These are the activations of a small neural network, seen along a few directions. Each row is one input.
In each table, some parts of the input vary, and every possible input appears once, in random order.
A made-up example of a description, with smaller parts first: one of 4 places along a line, together with either a single point or (one of 2 separate values, together with one of 5 places around a ring) or one of 11 places along a line.
Shared parts are said once, and a part with two or three values counts as separate values.
In the rows, 128 means zero.

Other details of the inputs vary at random and push rows far along two fixed directions, the same in every table; ignore that.

A family of inputs:
r1: [ 90 100 112 178 128 145 188 126  93 112  26  85 112]
r2: [148  94  99 136 188 204 132  97 108 202 161 126 141]
r3: [115 106 132 132 106 114 152 116 140 135 127 124 129]
r4: [148 110 100 148 178 196 108 125 106 197 118 143 129]
r5: [136 108 114 125 125 150 107 121 121 178 154 126 132]
r6: [149 182 124  97 131 106  68 134 139 130 170 121 116]
r7: [165 136 141  95 122 118  85 148 125 117 180 165 152]
r8: [136  87 103 152 203 219 158 107  98 190 101 150 128]
r9: [ 90  93 119 186 135 140 203 116  77 103  31 104 114]
r10: [151 171 155  89  70  70  73 138 173  68 197 120 139]
r11: [182 156 105 118 142 144  99 117  76 123 190 101 137]
r12: [136 103 125 155 158 154 160  91 115 177 152 131 137]
r13: [114 119 119 152 147 157 134 101 144 158 102 101 118]
r14: [173 206 114  68 135 133  17 145 153 140 222 105 128]
r15: [175 137 126  89 128 129  64 123 123 149 241 136 159]
r16: [119 112 111 167 209 168 181 113 103 163  88 150 123]
r17: [101  89 105 206 168 177 205 107  59 158  21  90 105]
r18: [ 73  83 147 140  72 103 174 148 152 107  55 131 127]
r19: [175 157  84 101 201 187  76 124 116 182 206 132 128]
r20: [112 147 177  96   8  20 130 174 181  55 134 131 136]
r21: [131 138 117 136 190 153 131 106 124 158 117 121 113]
r22: [119 143 131 121 163 129 143 113 133 120 111 131 123]
r23: [141 137 101 127 183 165 113 129 117 167 144 139 113]
r24: [112 134 163 120  85  72 154 123 163  65 110 128 133]
r25: [ 71  81 168 149  76  84 187 158 142  61  25 174 126]
r26: [ 58 101 165 142  51  72 187 145 162  86  52 122 128]
r27: [127 114 102 153 149 158 163 110  77 112  99  99 128]
r28: [107 128 146 157  97 102 152 112 147 113  86 127 117]
r29: [139 128 143  86  64  77  90 156 152  94 181 144 148]
r30: [132 142 103 139 184 166 109 132 115 178 128 133 108]
r31: [123 155 196 103  29  11 127 150 179   8 149 144 141]
r32: [ 84  89 137 145 113 131 158 152 132 122  39 148 115]
r33: [170 149 118  87 113 132  69 110 140 149 242 121 147]
r34: [177 185 129  89 154 117  72 118 131 130 215 136 130]
r35: [103 161 149  96  74  76 109 194 165  73 107 139 118]
Each input here is: one of 5 places along a line, together with either a single point or one of 6 places around a ring.
Question: The inputs of r31 and r28 match in every part but the place on the line of 5. If r16 is changed in the same way as r31 into r28, which row does it become?
Answer: r30
Question: List by row number the other rows that have the place on the line of 5 in common with r27.
Answer: r2, r8, r19, r22, r24, r33
Question: Start at r26 and move only the place on the ring of 6, one step at a time. The first step leads to r13. Which rows follow, in order?
Answer: r14, r35, r32, r18

A family of inputs:
r36: [100 143 128 145 129 123 140 148 112  77  44 115 101]
r37: [156 159 151  84 102 100  67 131 161 107 205 138 145]
r38: [125  85 110 169 216 185 183  83 111 186  93 141 132]
r39: [172 162 105 104 171 159  58 112 152 197 220 118 130]
r40: [ 86 110 172 146 102  61 193 143 153  72  59 169 132]
r41: [127 105 143 128  87 112 131 140 145 110 121 138 137]
r42: [ 82 135 146 141 111  85 175 165 109  42  12 128 109]
r43: [149 154  95 154 163 157 128 102  64 142 147  74 115]
r44: [108 113 150 110  88 102 158 131 146  84 124 143 141]
r45: [ 99  91 155 135 102 119 175 110 139 103  81 137 134]
r46: [147 118 144 110  95 113 113 156 133 104 163 144 146]
r47: [119  95 123 182 210 189 175  85 119 206  83 137 113]
r48: [126 108 105 139 151 173 114 122 131 197 137 119 124]
r49: [136  99 102 140 151 173 124 112 134 183 140 110 128]
r50: [129 147 146 109 118  86 120 142 158 110 156 151 134]
r51: [125 146 140 106  86  92 114 150 166 128 134 138 126]
r52: [159 144 131  83  82 109  72 158 145 106 219 138 146]
r53: [146 162 137  87 103 101  75 126 175 116 204 125 141]
r54: [179 130 102 104 146 173  45 124 121 196 213 128 138]
r55: [ 73 100 164 144  96  71 201 130 157  65  60 160 128]
r56: [125 161 158  83  66  57 108 175 163  85 158 161 139]
r57: [135 125 158  88  75  87 120 142 144  72 160 145 155]
r58: [133 121 146 105  93 102 103 165 129 115 155 151 148]
r59: [ 84 132 154 175  70  67 194 125  96  44  33  96 109]
r60: [115  94 117 178 190 199 177  93 109 213  68 146 111]
r61: [111 119  81 205 190 194 180  71  66 175  62  63 106]
r62: [103  68 105 165 186 192 195  71 121 194  66 107 126]
r63: [158 150 102 155 164 159 128 101  57 137 144  79 119]
r64: [101 107 146 141 117 104 171 140 132 116  76 170 131]
r65: [144 193 114  88  95 102  60 170 139  73 144  97 107]
r66: [173 183  77  94 185 173  45 139  92 149 185  96 108]
r67: [171 136  91  98 156 174  55 131 117 193 230 133 140]
Question: What do these inputs look like to the network?
Answer: one of 4 places along a line, together with either one of 2 separate values or one of 6 places around a ring
Question: The inputs of r57 and r44 match in every part but the place on the line of 4. If r64 is changed in the same way as r57 into r44, which row does it become?
Answer: r56
Question: Which other rows does r42 become when the choice among 2 separate values takes its other values? List them by row number.
Answer: r63
Question: List by row number the other rows that have the place on the line of 4 in common with r37.
Answer: r36, r41, r45, r47, r54, r59, r60
Question: List by row number the other rows that have the place on the line of 4 in common with r61.
Answer: r39, r48, r49, r51, r53, r62, r65

A family of inputs:
r68: [157 126 118 112 137 154 100 116 121 158 180 124 146]
r69: [135 113 117 141 170 160 133 100 119 172 149 128 132]
r70: [144 146 109 134 161 142 104 122 102 150 145 123 121]
r71: [ 95  96 127 154 118 128 178 123 120  95  58 111 122]
r72: [134 117 106 144 193 191 141 104 119 188 113 135 122]
r73: [ 80 117 157 152  81  88 177 125 140  95  51 116 118]
r74: [126 148 142  97 113 101 108 143 146 106 138 146 133]
r75: [127 117 118 131 162 162 132 121 125 161 117 135 125]
r76: [123 112 124 133 127 139 123 141 136 141 118 134 126]
r77: [135 100 109 157 175 173 157  95 117 183 124 128 124]
r78: [111 110 144 134 102 105 156 127 135 111 116 140 133]
r79: [139 143 136  99 108 113  93 151 147 116 158 139 130]
r80: [133 115 113 128 162 173 120 121 120 170 125 131 130]
r81: [125 122 145 120  77  94 124 144 144  99 144 135 145]
r82: [106 127 127 162 129 119 173 127 111 113  67 137 118]
r83: [123 118 101 168 170 166 152 109  89 162  91 125 115]
r84: [107 130 140 134  79 102 134 128 136 111 105 109 127]
r85: [117 131 152 128  93  88 145 139 131  70  93 118 127]
r86: [118 115 135 143 123 115 143 122 139 127 132 136 134]
r87: [125 122 146 121  76  93 124 145 144  99 144 136 143]
r88: [135 113 121 141 151 151 146 106 123 159 138 132 127]
r89: [106 108 139 138 132 117 169 112 129 122  97 142 132]
r90: [117 128 128 135 123 120 152 122 133  94 100 116 118]
r91: [111 105 134 151 133 121 157 117 133 133 112 138 131]
r92: [147 117 108 151 170 174 124 112  86 165 113 111 120]
r93: [128 128 137 146 134 125 154 122 123 107  93 113 122]
r94: [114 146 145 127  90  97 133 124 146 108 114 114 120]
r95: [109 154 154 117  79  77 118 134 151  94 124 112 127]
r96: [172 173  92  96 166 149  59 130 107 170 218 107 129]
r97: [150 125 117 121 152 157 119 107 118 162 163 129 139]
r98: [118 123 121 138 132 138 143 121 124 107 109 113 121]
r99: [136 119 117 120 143 155 105 132 126 157 143 132 126]
r100: [160 156 120  95 132 127  56 145 150 141 202 131 135]
r101: [161 150 138  77  92 110  78 139 136 116 207 129 151]
r102: [132 123 125 147 165 143 139 108 112 132 107 109 121]
r103: [158 156 129  88 106 116  59 156 151 124 195 134 135]
r104: [134 123 101 148 151 158 127 121  88 155 115 122 118]
r105: [114 101 143 135 104 114 156 129 130 119 112 132 137]
r106: [145 136 125 100 114 131  80 150 141 136 168 130 132]
r107: [177 174  89  99 160 156  70 130 107 169 212 110 125]
r108: [134 153 125 111 115 116 115 138 133 101 154 118 121]
r109: [129 141 148 130 105 105 123 142 117  91 114 125 125]
r110: [112 141 160 134 103  82 139 143 125  75  91 131 125]
r111: [129 147 123 110 110 118 109 140 128 102 153 115 125]
r112: [100 115 129 152 142 128 167 115 126 104  79 115 121]
r113: [105 125 141 123 124 108 140 136 145 111  98 147 129]
r114: [113 123 138 120 126 123 142 136 136 121  98 143 127]
r115: [142 129 130 126 117 126 115 130 116 108 129 105 133]
r116: [108 109 131 149 137 131 161 132 140 136  81 142 116]
r117: [138 148 140 109  97  99  98 157 159 104 152 144 128]
r118: [152 133 128 110 118 125 100 127 136 135 180 129 138]
r119: [145 144 136  97 113 104  99 127 142 116 181 135 146]
r120: [143 112 114 145 162 162 138 104 126 173 146 128 126]
r121: [119 114 124 127 145 154 136 127 122 146 104 138 128]
r122: [118 144 125 119 128 117 123 132 128 104 140 114 124]
r123: [115 141 139 102  69  85 117 159 134  67 134 118 127]
r124: [113  98 130 160 136 141 167 112 126 147 103 135 128]
r125: [106 129 146 123 115 108 153 140 144 103  85 151 125]
r126: [121  99 124 149 154 155 167 103 118 158 104 133 134]
r127: [130 138 138 112  98 105 101 155 151 110 146 142 127]
r128: [135 131 124 124 137 136 118 132 139 141 132 141 121]
r129: [102 108 151 138 111 105 184 121 135 102  83 148 130]
r130: [129 135 132 114 122 110 104 145 149 123 142 137 129]
r131: [129 147 145 100 101  91  96 153 154  98 150 145 132]
r132: [124 100 117 156 169 165 174  95 117 167 101 135 130]
r133: [128 118  86 154 179 187 144 116  82 185 113 110 125]
r134: [141 147 140 132 126 119 121 135 118 109 124 123 122]
r135: [158 153  92 115 158 156  93 130 102 167 176 110 126]
Question: What do these inputs look like to the network?
Answer: one of 4 places along a line, together with either a single point or one of 6 places around a ring or (one of 2 separate values, together with one of 5 places along a line)
Question: The inputs of r128 and r131 match in every part but the place on the line of 4. If r117 is changed in the same way as r128 into r131, which row does it become?
Answer: r100
Question: The inputs of r101 and r97 match in every part but the place on the line of 4. If r68 is changed in the same way as r101 into r97, which row does it become?
Answer: r126
Question: Start at r134 and move only the place on the ring of 6, one step at a time. The first step leads to r93. Which rows follow, in order?
Answer: r90, r108, r107, r82
Question: Which other rows does r116 become when the choice among 2 separate values takes its other values? List them by row number.
Answer: r77
Question: Which other rows does r69 become when the place on the line of 4 takes its other values? List them by row number.
Answer: r78, r88, r105
